Each row below holds a small network's activations on one input, seen along a few directions.
In each table, some parts of the input vary, and every possible input appears once, in random order.
A made-up example of a description, with smaller parts first: values(3) and (point or line(9) or (line(6) and ring(8))).
Shared parts are said once, and a part with two or three values counts as separate values.

A family of inputs:
R1: -28 -3 13 7 18 13 -48 -17 -1 56 2 -16 30 18 16 62 7
R2: -24 -21 32 -3 12 20 24 -1 21 -35 0 -59 -13 28 10 -36 -38
R3: -10 -9 51 -19 30 52 -5 2 10 -28 -15 -31 18 20 15 -25 -53
R4: -18 -10 -2 -13 -27 -35 7 15 41 -31 -28 -24 10 9 -6 -15 -22
R5: 46 -5 -20 1 -11 -16 38 12 -20 -25 -2 23 -1 -44 -31 -47 29
R6: 12 38 -27 22 20 -21 -4 4 -57 51 28 52 -12 -5 -1 15 57
R7: 26 35 23 6 32 24 31 5 -17 -34 15 49 -48 -11 -26 -65 -6
R8: -1 28 -33 22 8 -13 -11 0 -40 59 50 49 4 -33 -14 15 22
R9: 34 14 -43 -6 -18 -10 -1 12 -19 15 21 45 -7 -45 -11 1 4
R10: -42 -17 -1 12 13 6 -29 -22 2 51 19 -29 13 29 14 65 22
R11: -3 -30 0 -22 -7 29 4 4 23 -22 -24 -42 0 21 10 17 -23
R12: -3 -28 -5 -12 -21 2 13 4 30 -25 -25 -59 -13 16 4 6 -23
R13: -43 -14 -6 21 -1 -21 -18 -22 9 48 19 -46 1 23 8 55 23
R14: 46 24 -36 -6 -6 -17 7 16 -36 7 -1 49 -23 -17 2 1 39
R15: 44 -2 -33 9 -17 -32 22 -1 -16 6 11 33 3 -47 -19 -15 58
R16: 8 -15 2 -19 -9 18 -36 -5 22 12 -27 -20 20 7 20 48 -9
R17: 37 11 -30 -16 -12 6 16 24 -23 -16 7 35 -11 -41 -24 -32 -25
R18: -1 -13 -1 -13 -15 27 -44 -19 9 7 -31 -11 24 9 34 50 -14
R19: 43 31 -26 6 -3 -9 7 -2 -4 6 3 61 -44 -27 -17 8 36
R20: 29 29 13 -5 30 17 31 23 -48 -33 12 36 -27 0 -7 -73 -3
R21: 9 46 -18 34 23 -12 -3 -15 -25 51 31 64 -34 -15 -20 20 53
R22: -6 -29 -12 -14 -14 12 -17 -9 25 8 -10 -33 3 19 19 50 6
R23: -59 4 -3 20 -10 -57 -23 -10 21 43 15 -11 24 16 -2 34 25
R24: 11 -16 14 -28 -3 34 -15 8 19 -18 -41 -30 18 10 10 16 -39
R25: 49 22 -23 -15 -1 -1 23 28 -40 -23 -14 38 -27 -13 -11 -31 10
R26: -10 -18 13 -3 -25 -21 11 9 34 -28 -22 -27 8 12 -2 -2 -25
R27: -7 -26 -17 -4 -28 -15 -7 -9 32 4 -10 -50 -9 13 14 39 6
R28: -50 -4 11 30 -7 -43 -19 -17 13 46 21 -13 21 20 3 46 22
R29: 46 28 -13 -3 1 7 24 10 -8 -23 -11 51 -48 -24 -30 -24 7
R30: 1 -14 12 -22 -8 44 -23 -6 7 -23 -45 -21 21 11 23 18 -43
R31: -37 -1 11 13 12 21 -56 -31 -14 51 -3 -7 34 20 29 64 3
R32: -24 -24 37 -13 26 47 14 -1 14 -31 1 -42 0 32 15 -24 -38
R33: 17 19 6 -6 19 24 24 18 -32 -27 33 33 -10 -28 -20 -73 -39
R34: 9 13 -24 36 8 -36 13 -14 -37 51 40 36 14 -35 -22 -2 75
R35: -39 -4 34 -3 6 -17 17 11 33 -41 -3 -25 10 21 0 -57 -37
R36: -14 -16 1 5 -33 -38 -8 -4 36 2 -8 -17 11 10 8 31 5
R37: -20 -7 48 -13 25 61 -12 -11 -2 -33 -19 -22 21 22 28 -24 -57
R38: -23 -8 -14 -6 -35 -52 -12 2 44 -1 -14 -15 14 6 3 19 8
R39: -30 -12 49 7 8 -3 21 5 25 -38 3 -27 8 24 4 -44 -39
R40: 27 2 16 12 20 3 46 7 -28 -36 24 21 -1 -31 -27 -88 15
What is each input in this table made of?
> line(4) and (values(4) or line(6))
The inputs of R33 and R8 match in every part but the line(4) part. If R40 is changed in the same way as R33 into R8, which row does it become?
> R34
Change only the values(4) part in R14. List by row number the other rows that result.
> R9, R15, R19
Change only the values(4) part in R29. List by row number the other rows that result.
> R5, R17, R25
Start at R18 and move only the line(6) part, one step at a time. The first step leads to R16. Which rows follow, in order?
> R22, R27, R36, R38
Change only the line(6) part in R12. List by row number the other rows that result.
> R4, R11, R24, R26, R30

A family of inputs:
R41: 16 -15 0 -29 -14 35 -18 1 18 -23 -40 -18 2 8 19 24 -34
R42: -23 5 29 13 28 9 13 -4 -6 -3 24 -5 -4 14 -2 -31 -6
R43: 25 13 -24 8 -6 -26 21 7 -12 3 16 32 -21 -23 -19 -15 34
R44: 14 -20 2 -27 -11 32 -15 1 18 -21 -40 -27 6 11 18 24 -27
R45: 7 -19 -3 -24 -17 18 -8 5 22 -23 -34 -30 0 13 15 19 -27
R46: -17 9 29 5 28 19 3 1 -15 -5 17 5 10 6 0 -34 -20
R47: 8 -20 1 -21 -17 16 -1 6 20 -28 -27 -26 8 1 8 0 -31
R48: 36 15 -28 0 -4 0 2 5 -27 11 6 39 -8 -31 -11 0 19
R49: -72 -8 14 32 11 -25 -40 -31 11 70 28 -31 32 33 18 66 26
R50: 44 20 -29 -8 -2 19 -15 0 -28 16 -8 46 -14 -24 0 23 16
R51: 19 17 -22 14 -9 -42 30 11 -8 -1 18 33 -23 -24 -29 -27 34
R52: 35 16 -32 -4 -5 2 -5 4 -24 16 -1 35 -16 -19 -4 19 23
R53: -7 -19 8 -5 -23 -30 29 12 33 -44 -12 -30 1 3 -8 -39 -15
R54: -28 8 32 20 24 -12 26 1 -8 -12 29 -1 2 7 -11 -57 -4
R55: 4 -18 5 -21 -19 0 7 13 26 -36 -25 -23 9 1 2 -16 -31
R56: -13 7 21 1 29 37 -12 -7 -18 9 8 -2 1 17 13 1 -17
R57: -4 11 24 -3 32 53 -22 -10 -22 8 1 9 3 13 17 6 -23
R58: -2 -22 5 -13 -19 -10 16 7 35 -35 -18 -34 -5 9 0 -14 -17
R59: -51 -33 -9 8 -35 -44 -36 -19 51 39 -12 -58 32 29 21 82 15
R60: -12 6 25 4 30 34 -5 -6 -21 4 15 2 9 5 5 -17 -20
R61: 31 17 -24 0 -6 -16 11 12 -20 2 9 42 -7 -31 -17 -17 19
R62: 20 15 -20 16 -10 -46 34 12 -14 -6 21 36 -15 -29 -28 -40 36
R63: -26 1 -39 28 -23 -59 -33 -20 6 78 20 5 16 -3 2 83 65
R64: -29 9 30 19 25 -7 22 0 -2 -8 26 -4 -6 12 -12 -44 -6
R65: 41 15 -27 -6 1 17 -12 0 -29 18 -7 38 -11 -22 -1 24 23
R66: -8 -18 7 -7 -22 -26 25 11 39 -39 -16 -33 -6 8 -9 -26 -17
R67: -6 7 25 -1 35 51 -19 -11 -23 11 1 1 6 15 15 7 -16
What is each input in this table made of?
> values(3) and (point or line(8))
The inputs of R45 and R52 match in every part but the values(3) part. If R47 is changed in the same way as R45 into R52, which row does it become?
> R48
Change only the values(3) part in R65. List by row number the other rows that result.
> R44, R67
Which other rows agree with R64 in the values(3) part? List them by row number.
> R42, R46, R49, R54, R56, R57, R60, R67
Change only the values(3) part in R51. List by row number the other rows that result.
> R64, R66

A family of inputs:
R68: 1 -20 38 -24 -3 20 39 22 35 -86 -28 -42 -10 18 -3 -74 -66
R69: -28 -31 12 2 -23 -12 -11 -14 46 -1 -27 -60 13 24 12 41 -10
R70: 66 19 -39 -9 -11 1 24 17 -36 -18 -3 49 -37 -36 -15 -25 20
R71: -46 -20 27 3 10 15 -27 -22 23 13 -8 -43 14 47 32 42 -3
R72: -4 35 -15 27 20 -17 5 -6 -30 35 37 44 -24 -13 -17 -8 34
R73: 41 17 -27 -1 -7 -25 24 17 -25 -11 1 43 -6 -40 -29 -42 32
R74: -17 -10 59 -19 30 51 24 11 11 -66 -12 -34 -4 27 7 -71 -72
R75: 24 29 -7 8 26 7 12 5 -47 9 17 50 0 -29 -18 -38 24
R76: 10 27 0 22 15 -14 9 0 -38 17 38 53 6 -29 -11 -34 21
R77: -31 -31 4 -5 -22 -16 -10 -12 47 -6 -24 -51 7 36 23 41 3
R78: 59 18 -31 -6 -9 -4 23 13 -14 -14 3 56 -31 -43 -28 -23 24
R79: 26 15 -29 12 -9 -44 27 16 -18 12 22 35 -22 -22 -28 -11 44
R80: 42 30 -10 3 24 29 10 1 -36 6 18 62 -25 -32 -17 -20 16
R81: 26 15 -20 12 -18 -46 22 11 -16 -3 22 47 0 -41 -22 -37 29
R82: -33 -38 -2 -13 -32 -5 -20 -4 39 -4 -24 -53 37 13 17 35 -33
R83: 49 32 -18 0 21 33 12 5 -58 2 12 55 -30 -25 -5 -21 13
R84: 10 26 -9 23 24 -11 14 5 -40 33 37 41 -15 -11 -18 -8 36
R85: -15 -19 -1 -20 -27 -4 -31 1 40 0 -40 -37 21 22 23 52 -25
R86: -43 -20 34 9 9 19 -28 -25 22 18 -11 -52 20 36 20 43 -16
R87: -31 -8 22 -12 5 27 -48 -10 15 19 -24 -29 28 34 31 54 -31
R88: -48 -26 21 -6 1 26 -38 -15 15 14 -7 -46 43 25 25 37 -39
R89: -27 -37 2 -15 -21 -6 -16 -5 49 -1 -19 -67 19 24 21 37 -18
R90: 12 24 -36 16 -13 -49 19 5 -8 14 22 37 -30 -24 -28 -10 41
R91: -43 -26 25 -8 11 25 -34 -16 25 17 -3 -59 25 36 29 39 -24
The inputs of R88 and R82 match in every part but one. If R91 is changed in the same way as R88 into R82, which row does it become?
> R89
What is each input in this table made of?
> values(2) and (point or line(5) or line(6))
Change only the line(6) part in R78. List by row number the other rows that result.
> R70, R73, R79, R81, R90

A family of inputs:
R92: 10 17 8 -3 2 0 13 14 -21 -30 -2 30 1 -13 -7 -51 -24
R93: -40 -33 6 8 -18 -34 -22 -14 25 24 -11 -55 43 24 18 42 21
R94: -42 -20 19 -7 -8 -8 12 9 42 -24 0 -50 3 22 -3 -16 -49
R95: 1 -17 -16 -21 -10 37 -49 -12 -2 30 -20 -22 22 8 31 73 -17
R96: -8 -1 36 -15 10 31 -10 -2 29 -30 -37 -13 0 25 10 -1 -38
R97: 8 16 -17 12 -9 -29 -12 0 -13 31 21 36 22 -35 -10 4 19
R98: -17 -8 -9 15 -16 -25 -10 -19 24 19 6 -13 -16 17 14 43 28
R99: 40 6 -3 -8 1 4 38 21 -8 -35 -6 10 -39 -5 -18 -34 2
R100: 10 -24 9 -36 -1 65 -22 3 6 -25 -35 -35 15 12 30 16 -60
R101: 28 5 -38 10 -13 -22 10 -6 -6 20 3 18 -20 -27 -19 15 46
R102: 26 -9 -4 -11 -7 4 27 13 -5 -37 0 16 5 -27 -16 -48 -8
R103: -8 -13 17 -3 -8 3 17 -6 31 -36 -8 -26 -23 22 13 -14 -14
R104: -17 6 10 2 1 3 -38 -16 21 25 -22 0 8 21 11 57 5
R105: 31 11 -31 10 -8 -24 14 6 -14 22 7 24 -30 -10 -15 23 45
R106: 13 25 -31 4 2 -23 -3 7 -21 27 11 36 -18 -6 -4 14 37
R107: 22 19 -3 -14 10 4 21 21 -14 -29 -2 22 -27 -1 -8 -44 -6
R108: -31 -38 31 -9 -9 -6 7 0 33 -31 -25 -68 36 28 17 -13 -22
R109: -29 23 24 30 59 35 -19 -26 -51 60 48 22 3 11 7 16 24
R110: -17 18 49 16 67 64 5 -12 -43 5 35 8 -4 18 5 -43 -19
R111: 18 8 11 -6 1 -2 12 14 -6 -25 7 22 13 -30 -14 -54 -24
R112: -51 -14 -7 11 -17 -36 -16 -5 34 30 14 -37 10 18 -2 40 -5
R113: 0 25 -19 15 -7 -27 -11 0 -28 26 12 44 10 -18 -4 7 20
R114: 16 -2 -31 7 -17 -22 2 -1 -11 20 14 30 14 -32 -13 10 35
R115: 38 0 -10 -8 -5 5 35 9 0 -37 -10 4 -29 -22 -22 -42 3
What is each input in this table made of?
> values(2) and (point or line(5) or ring(6))
Change only the ring(6) part in R92. List by row number the other rows that result.
> R99, R102, R107, R111, R115
Change only the values(2) part in R111. List by row number the other rows that result.
> R97
